These are the activations of a small neural network, seen along a few directions. Each row is one input.
In each table, some parts of the input vary, and every possible input appears once, in random order.
A made-up example of a description, with smaller parts first: values(2) and (point or line(11) or (line(6) and ring(8))).
Shared parts are said once, and a part with two or three values counts as separate values.
In the rows, zero is written as 128.

Other details of the inputs shift rows strongly along two fixed directions, in all tables alike. That doesn't count.

A family of inputs:
r1: [136 169 105  98 174  66 131 120 156 132  93 204 119  38  73 165]
r2: [139 112 131 142  91 139 122 144  99 136 161  81 137 187 165 123]
r3: [163 112 116  70 165 139 156 100 106 124 110 112 123 142 158  90]
r4: [116 139 130 133 113 113 117 142 134 129 111 178 122  89  89 151]
r5: [140 175 109 104 147  71 113 141 161 133 118 180 106  41  74 160]
r6: [149 123 108  56 165 138 151 106 102 108 127 117 120 155 146  83]
r7: [152 105 111  66 161 124 160  91 111 112 119 111 128 150 146  97]
r8: [101 139 123 151 138 127 134 118 155 124 104 161 129  85 102 143]
r9: [150 118 109  66 170 139 158  99 101 112 118 118 126 153 152  88]
r10: [152 110 109  55 157 123 154  97 112 107 128 110 122 152 139  93]
r11: [111 124 155 195  72 131 106 164 126 154 145 112 132 150 140 150]
r12: [134 175 104  87 167  63 122 131 158 127 105 205 110  38  62 160]
r13: [122 148 126 119 132 119 107 138 134 118 106 191 124  72  80 153]
r14: [169 116  96  63 155 138 150  94 119 110 127  96 122 133 151  98]
r15: [121 115 142 155 123 154 140 132 111 140 146  84 136 187 175 105]
r16: [ 96 138 153 205  99 155 116 157 141 151 142 106 127 147 148 130]
r17: [ 83 131 156 187 112 139 112 147 145 132 145 122 133 148 122 137]
r18: [115 153 128 122 173 135 126 118 150 121  79 195 120  52  89 136]
r19: [104 140 158 190 118 156 108 153 142 146 132 118 126 132 139 131]
r20: [129 137 132 145 126 127 110 135 134 131 103 172 134  78 105 159]
r21: [158 107 106  53 143 115 150 102 105 107 133 113 128 154 134 103]
r22: [122 130 127 149 122 118 129 122 153 136 101 160 131  75 103 155]
r23: [113 138 122 155 135 133 132 118 158 131 103 154 128  74 110 146]
r24: [131 151 111 120 118 119 110 139 141 122 109 180 116  59  84 153]
r25: [130 112 142 148 118 151 124 130 122 131 157  69 133 183 167 112]
r26: [161 126 104  56 159 143 145 108 107 110 130 109 114 144 149  82]
r27: [163 105 112  63 139 117 148 108  89 115 123 125 133 157 144 111]
r28: [ 95 123 161 196  93 133 108 159 117 141 145 128 145 166 133 152]
r29: [ 86 121 146 201  90 129 127 144 136 139 147 116 146 160 132 149]
r30: [114 144 121 135 115 118 117 142 133 124 116 177 126  89  90 152]
r31: [132 134 127 138 120 117 121 130 137 136  95 175 129  72 104 157]
r32: [123 110 141 141 106 136 131 134 122 132 161  73 126 189 159 106]
r33: [127 142 127 133 106 116 109 146 138 132 113 169 116  79  92 150]
r34: [ 93 118 157 208  98 137 127 142 146 152 136 106 136 150 145 141]
r35: [105 121 151 199  78 131 115 152 143 151 147 100 135 148 137 149]
r36: [121 139 124 137 112 115 117 133 156 129 115 157 119  76  89 148]
r37: [140 170 117 129 141  80 114 141 158 145 118 162 116  52  97 166]
r38: [ 86 125 157 192  92 132 109 155 135 134 157 115 141 165 123 146]
r39: [109 144 133 137 153 128 134 124 149 132  84 183 119  70  99 134]
r40: [111 147 118 143 126 131 120 129 162 124 117 151 116  76  98 139]
r41: [126 138 121 147 118 124 120 133 136 133 105 170 133  77 106 158]
r42: [131 101 142 149 112 140 129 127 109 132 156  79 148 190 165 124]
r43: [145 123 135 133 126  94 137 136 105 152 171  71 141 199 177 127]
r44: [ 87 127 155 191 120 140 121 137 143 135 133 125 138 144 129 140]
r45: [ 77 130 149 197  96 137 122 149 144 136 152 112 134 161 131 136]
r46: [171 111 104  53 179 139 150  83 114 107 113 114 129 125 146 100]
r47: [105 125 154 200  88 141 103 153 141 143 152 100 139 149 136 150]
r48: [158 102 108  64 147 116 157  95 105 111 124 114 135 153 141 107]
r49: [119 158 131 127 152 140 110 134 154 124 100 175 110  61  93 130]
r50: [142 116 136 119 105 136 111 145  96 124 160  97 132 181 148 118]
r51: [123 115 143 140 116 146 121 134 120 125 166  73 130 190 158 106]
r52: [174 112  96  31 176 121 150  82 105  96 111 135 133 122 125 107]
r53: [171 110 105  62 153 132 150  95 119 116 121  98 119 134 151  97]
r54: [121 148 133 139 162 143 122 123 150 131  86 175 122  60 106 138]
r55: [156 112  97  53 145 121 150 100 104 101 138 112 131 154 134 103]
r56: [152 122 118  54 174 142 142 108 100 106 127 119 121 156 145  83]
r57: [122 107 136 145 100 131 134 139  92 132 158  96 145 202 161 124]
r58: [127 112 128 138  94 134 128 136 114 126 171  74 135 191 154 116]
r59: [151 118 117  56 163 132 151 108 103 114 122 119 118 155 145  83]
r60: [102 126 142 201  79 137 114 151 143 145 152 100 138 147 137 149]
r61: [ 91 134 163 198  95 144 113 163 140 151 145 112 120 156 140 124]
r62: [101 132 159 197 102 147 118 156 142 155 133 111 123 143 146 129]
r63: [169 106  96  66 148 127 154  91 107 111 126 107 137 140 148 111]
r64: [183 114 107  54 143 133 127 113  91 112 129 111 129 142 148 110]
r65: [112 134 140 162 105 131 104 145 144 128 142 128 129 119 109 146]
Description of these inputs: ring(5) and (point or (values(3) and line(4))).
Q: Changing only the ring(5) part turns r15 into r9. The same change can be made to r54. Which row results?
A: r18
Q: Change only the values(3) part in r23. List by row number the other rows that result.
A: r34, r46
Q: Change only the values(3) part in r4. List by row number the other rows that result.
A: r13, r30
Q: Change only the ring(5) part in r57. List by row number the other rows that result.
A: r2, r24, r30, r41
Q: A walk changes only the ring(5) part. It starts at r7 and steps to r34. List the rest of the walk in order.
A: r53, r32, r10

A family of inputs:
r66: [148  81 128 101 106 144 133 120  70 112 154  88 153 213 167 111]
r67: [101 157 153 183 115 125  99 169 147 146 152 128 121 128 120 143]
r68: [196 140  90  35 184 100 140  94 126 118 112 134 116  76 128 120]
r69: [189 105  84  27 194 156 174  60 117 103  95  97 122 116 165  75]
r70: [ 84 146 139 169 126  92 130 142 151 135 121 169 133 111  93 161]
r71: [109 141 144 201  80 117 106 159 155 159 122 143 123  86 109 169]
r72: [105 116 161 184  78 130 121 164  98 157 160 102 137 206 163 134]
r73: [ 85 145 138 202 101  95 122 140 175 150 140 139 131 103 100 170]
r74: [150  89 125 130  84 146 127 123 101 125 157  69 150 188 163 127]
r75: [124 152 102  75 159 101 136 112 153 109 117 169 113  75  83 129]
r76: [142 149  99  54 204 156 139  83 161  95  57 192  96  17  82  99]
r77: [153 111 128  95 108 138 131 140  89 124 165  77 122 205 164  90]
r78: [150 117 138 102 144 115 134 134  82 134 161  80 137 213 181 107]
r79: [ 87 136 152 179 154 157 136 122 150 138  84 174 132  89 112 129]
r80: [ 98 134 140 180  83 147  94 156 147 116 124 159 133  94  89 156]
Q: Describe the family of inputs behind these rows.
A: values(3) and (point or line(4))
Q: Changing only the values(3) part turns r79 into r69. The same change can be made to r70. Which row results?
A: r73
Q: Change only the line(4) part in r74. List by row number the other rows that result.
A: r68, r71, r73

A family of inputs:
r81: [150 115 112  53 161 127 125  98 121  90 103 164 115  95  96 112]
r82: [100 117 129 142 134 143 134 122 109 116 151  94 145 191 153 118]
r83: [104 152 128 182  95 113  97 147 180 133 112 168 131  41  63 185]
r84: [134 135 138 133 118 100 107 155 104 141 156 121 128 162 140 136]
r85: [103 151 130 180 123 110 133 138 178 155 108 150 114  75 103 148]
r86: [ 80 131 163 193  96 164 125 168 119 145 142 112 128 176 147 110]
r87: [163 148 109  90 169 104 129 120 132 137 128 122 110 100 138 124]
r88: [ 86 128 155 185  96 115 138 159 128 155 157  98 134 198 146 125]
r89: [118 107 125 133 115 140 130 126 100 107 157 107 146 189 148 123]
r90: [111 146 123 162 107 163  90 148 163 124 104 171 123  40  77 156]
r91: [124 123 113 147 110 145 121 122 140 111 128 132 143 110 117 156]
r92: [118 130 141 177  60 113 113 168 120 153 171  83 127 171 155 138]
r93: [ 68 136 161 206 105 128 118 150 152 140 153 127 144 157 116 142]
r94: [152 136 121 119 125 157 109 130 127 133  99 156 127  74 112 142]
r95: [140 133 109  82 179 127 147 101 108 112 102 151 137 112 131 127]
r96: [141 101 107  71 151 136 167 101  78 110 139  84 139 207 178  82]
r97: [100 132 140 174  99 139  89 139 179 123  97 170 122  41  72 173]
r98: [190  99  90  18 144 134 150  84 115 104  87 137 109  95 128 104]
r99: [171 108  92  27 152 108 164  88  91 102 116 145 130 133 125  94]
r100: [148 115 134  89 153 125 123 115 113 113 100 163 122 106 113 129]
r101: [140 133 108 115 114 159 120 130 137 131  91 164 115  60 100 133]
r102: [137 109 125  87 131 128 139 116 115 111 103 156 114 121 116 114]
r103: [114 137 126 155 134 125 120 130 126 124 105 185 141  88 103 167]
r104: [163 124 101  99 140 135 132 102 120 115 103 151 139  90 126 154]
r105: [ 96 125 135 192 118 149 127 125 142 130 151  89 141 164 154 132]
r106: [131 134 124  96 131 105 141 139 105 138 161  95 117 189 158 102]
r107: [ 87 131 153 208 106 135 124 135 160 145 158  95 138 147 136 136]
r108: [171 142 107  84 134  98 111 130 116 129 124 130 123  89 124 141]
r109: [163 125 121  77 180 129 137  91 140 123  86 138 111  81 131 112]
r110: [146 118 135 124 121 135 109 123 138 130  96 151 124  75 111 153]
r111: [ 95 180 144 179 137  94  98 169 165 153 113 191 118  64  89 173]
r112: [ 95 155 149 201 108 120 107 161 163 150 167 104 115 129 129 148]
r113: [154 105 126 101 131 170 155 119  94 128 151  50 124 210 200  63]
r114: [169 111 108  48 140 110 132 127  80 105 180  76 123 208 158  94]
r115: [122 110 144 138 132 147 128 115 138 122 142  73 122 167 158 100]
r116: [151 126 104  74 136  96 144 114 114 118 114 153 122 122 108 120]
r117: [180  80 125  88 112 133 147 112  76 129 169  46 156 226 194 105]
r118: [122 123 124 119 127 118 127 121 129 110 136 150 138 121 100 132]
r119: [149 120 134 110 130 103 128 127  98 129 141 120 140 171 135 130]
r120: [141 126 105 114 108 118 137 114 149 129  99 164 131  64  99 148]
r121: [140 126 113  87 138 152 134 126 109 115 103 169 114 100 107 109]
r122: [137 134  96 108 158 134 156  93 140 121  96 142 120  92 132 123]
r123: [126 162 116 142 106 107  94 149 159 127 129 156 117  53  83 170]
r124: [ 93 155 149 207  96 114 119 165 156 165 155 109 110 131 140 143]
r125: [127 128 119 129 138 121 152 109 150 137 116 131 124 105 132 118]
r126: [ 98 131 173 188 116 162 113 166 113 148 145 107 141 185 159 116]
r127: [117 142 140 143 148 102 127 140 138 144 120 146 134 124 115 144]
r128: [136 115 128 126 136 125 143 122 132 129 167  58 128 186 160 106]
r129: [144  94 110 123  95 147 146 117  98 124 145  83 143 189 174 122]
r130: [ 82 164 137 168 138 106 114 146 178 130 112 182 125  67  67 162]
r131: [ 77 142 165 193 106 166 108 161 133 131 149 116 133 161 129 119]
r132: [155 112 115  72 137 110 137 115 104 105 154 109 132 176 129 111]
r133: [104 110 152 127 132 141 125 127 119 115 143  92 129 184 145  99]
r134: [166  93 114  91  93 119 151 121  92 130 161  56 135 207 175 105]
r135: [ 79 139 160 204  87 164  94 167 136 129 145 146 129 136 105 143]
r136: [149 133 116  67 182 106 148 101 120 120 102 160 138 101 117 117]
r137: [ 74 167 157 198 104 111 102 172 159 146 162 138 120 136 110 157]
r138: [143 111 148  86 158 133 139 111 102 121 122 110 128 169 154 100]
r139: [141 125 139 160  95 114 116 140 125 148 139 107 144 135 130 157]
r140: [150 116  90  62 149 126 155  95  94 100 107 155 131 124 128 116]
r141: [110 101 146 183  72 139 118 146 127 133 177  73 153 185 149 136]
r142: [ 97 118 141 152 115 122 149 135 119 140 145 109 139 183 149 113]
r143: [164 118 103  55 174 130 156  86 138 112  84 135 100  82 129  92]
r144: [ 95 145 149 188  74 103 109 175 126 153 162 130 120 164 127 146]
r145: [123 157 123 135 152 157 116 121 166 119 102 156 113  55 102 121]
r146: [ 87 134 150 155 130 130 129 139 154 132  92 169 111  89  99 133]
r147: [137 154 131 140 158 151 118 126 152 138  90 161 117  55 117 127]
r148: [166 133 115  65 165 146 124 113 100 113  98 174 121  89 109 115]
r149: [144 129 122 103 150 104 130 119 124 119 106 183 140  84  98 143]
r150: [202 126  90  17 202 105 162  80 118 115 107 119 117 102 140 101]
r151: [123 127 130 166 139 142 132 113 129 141 127 110 139 144 159 135]
r152: [104 124 162 209 112 131 128 141 139 161 152  91 144 163 161 136]
Q: Changing only one part turns r106 into r86. The same change can be made to r87. Which row results?
A: r147
Q: Changing only one part turns r121 into r116. The same change can be made to r135. Which row results?
A: r132
Q: Describe the family of inputs behind these rows.
A: values(3) and line(4) and line(6)
Q: Change only the line(4) part in r95. List by row number the other rows that result.
A: r103, r104, r151
Q: A walk changes only the line(4) part. It starts at r122 and steps to r96. List the rest of the walk in order.
A: r140, r129
Q: A walk changes only the line(6) part. It starts at r108 and steps to r139. List the rest of the walk in order.
A: r117, r104, r110, r94
Q: Change only the line(6) part in r83. List by row number the other rows that result.
A: r90, r91, r97, r123, r141
